Each row below holds a small network's activations on one input, seen along a few directions.
Each table varies a few parts of the input and shows all the possible inputs, shuffled.
A made-up example of a description, with smaller parts first: one of 5 places around a ring, together with either a single point or (one of 2 separate values, together with one of 4 places along a line) or one of 9 places around a ring.
Shared parts are said once, and a part with two or three values counts as separate values.
In the rows, zero is written as 128.

Rows:
R1: [ 58 150 156 113  50 183 103 105 125  78  87]
R2: [139 151 107 183 110  74 186 120  77 191  72]
R3: [ 79 196 119 105  77 155  70 106 154  29 126]
R4: [169 167 158 151 100 142  82 176 140 116 129]
R5: [117 104 206 153  81 105  92 137  61 189  98]
R6: [158 184 142 164 114 108  51 162 158  95 170]
R7: [119 129 158 168  86 119 132 119  74 230 105]
R8: [158  77 113  59 203 132 191 168 162 117 217]
R9: [ 83 198 148 112  77 201 102 104 130  51 113]
R10: [157  50  72 137 249  99 207  84 182 134 162]
R11: [159 114 184 140  90 111  78 138  85 160  72]
R12: [185  41 146  57 184 139 143 180 162  78 207]
R13: [158 200  46 174 143 115 141 151 111 154 117]
R14: [ 72 134 181  92  50 150 119  74  82  90  44]
R15: [165  67  35  74 211 116 217 169 145 118 198]
R16: [ 51 122 179 110  34 158 110  56  55 123  93]
R17: [154 210  44 189 149  64 127 138 135 122 151]
R18: [156  27 180 120 222 140 129 107 196 105 193]
R19: [142 138 141 154  78 119 129 131 105 210  89]
R20: [150  47 136  94 218 122 187 104 214 144 169]
R21: [119 165 113 148 105 129 103 155 123 194 117]
R22: [ 85  65 128  21 171 196 142 104 140   9 195]
R23: [155 187  98 129 121 130 108 164 136 151 109]
R24: [120 128 101 173 110  70 172 110  51 213  62]
R25: [130 165  79 204 127  88 158 140 104 171 108]
R26: [144 196  90 149 129  97  87 162 164 126 139]
R27: [ 79  40 152  54 182 194 146  35 194  39 152]
R28: [121 132 172 156 111 129  70 186 116 145  90]
Question: Describe the family of inputs behind these rows.
Answer: one of 4 places along a line, together with either one of 2 separate values or one of 5 places along a line
Question: List by row number the other rows that have the place on the line of 4 in common with R8.
Answer: R7, R19, R20, R21, R23, R26

Rows:
R29: [116 110 136 168 112 115 127 107  67 205  83]
R30: [ 94 139 166 119  82 145 111  92 110 118 110]
R31: [118 134 139 160 106 106 126 122  90 207  98]
R32: [ 86 117 165 126  85 149 124  81  87 111  97]
R33: [105 170 155 124 100 149 114 109 119  95 124]
R34: [145  49  84  77 218 128 200 114 186  94 190]
R35: [157  63 118 109 217 132 144 123 219  87 198]
R36: [152 181  94 165 136  93 110 188 125 148 110]
R37: [158 164  94 164 114 103 117 157 111 166 119]
R38: [124 185 118 126 103 140 114 164 156  68 123]
R39: [118 171 122 118  93 140  98 135 141  94 112]
R40: [142 151 121 164 118 102 122 137  98 180 108]
R41: [150  32 152  45 179 163 158 135 153  90 192]
Question: Describe the family of inputs behind these rows.
Answer: either one of 3 separate values or (one of 2 separate values, together with one of 5 places along a line)
Question: A walk changes only the place on the line of 5. It starts at R36 and steps to R37. List the rest of the walk in order.
Answer: R40, R31, R29

Rows:
R42: [117 129 106 124 189 134 147 138 196  61 135]
R43: [214 113  59 183 176  80 138 175 120 212 206]
R44: [134 114 128  96 182 139 111 189 177  70 159]
R45: [151  86 180 140 129 110 105 154 114 187  94]
R46: [122 184  97 124 108 122 128 113 181  89 132]
R47: [138  58 186  80 165 143 119 133 161 111 175]
R48: [125 169 102 152 141  75 140 144 142 152  64]
R49: [ 99 138 179 167  90 124 101  62 108 138 103]
R50: [151  95 180 106  85 138 102 115 153 127 165]
R51: [ 95 148 139 126  67 147 114 149  54 122 121]
R52: [ 94 216 128 171 106 124 104 114 118 105  97]
R53: [ 84 157 111 146  87 150 131  87  68 111  93]
R54: [113 210 153 143  89 119  77 172 103 114 121]
R55: [ 92  84  92  77 173 155 180  96 134  85 143]
R56: [108 133  91 107  93 157 167  79 124 101 133]
R57: [144  99 120 118 120 113 149 173  70 158  84]
R58: [151 163 135 139 143  93 120 198 122 162  87]
R59: [132 120 118  87  79 159 143 141 112 105 155]
R60: [146 177 129 104 102 128 109 163 160  94 156]
R61: [192 134  37 210 191  82 166 118 134 201 188]
R62: [130 102 145 154 146 117 121  97 133 190  70]
R63: [144 109 150 135 108 154 116  58 166 113 131]
R64: [121  62 151 110 186 153 135  78 177 100 147]
R65: [113  79 119  46 159 151 157 147 112  98 171]
R66: [117 126 200 153  80 145  67 126 101 152 123]
R67: [103 124  92 129 134 116 180 110  87 170  74]
Question: Describe the family of inputs behind these rows.
Answer: one of 2 separate values, together with either a single point or (one of 3 separate values, together with one of 4 places along a line)
Question: The inputs of R58 and R48 match in every part but the choice among 2 separate values. If R44 is changed in the same way as R58 into R48, which row does it become?
Answer: R42
Question: Which other rows does R62 become when the choice among 3 separate values takes its other values? List them by row number.
Answer: R48, R67
Question: Which other rows does R56 become when the choice among 2 separate values takes its other values? List them by row number.
Answer: R59
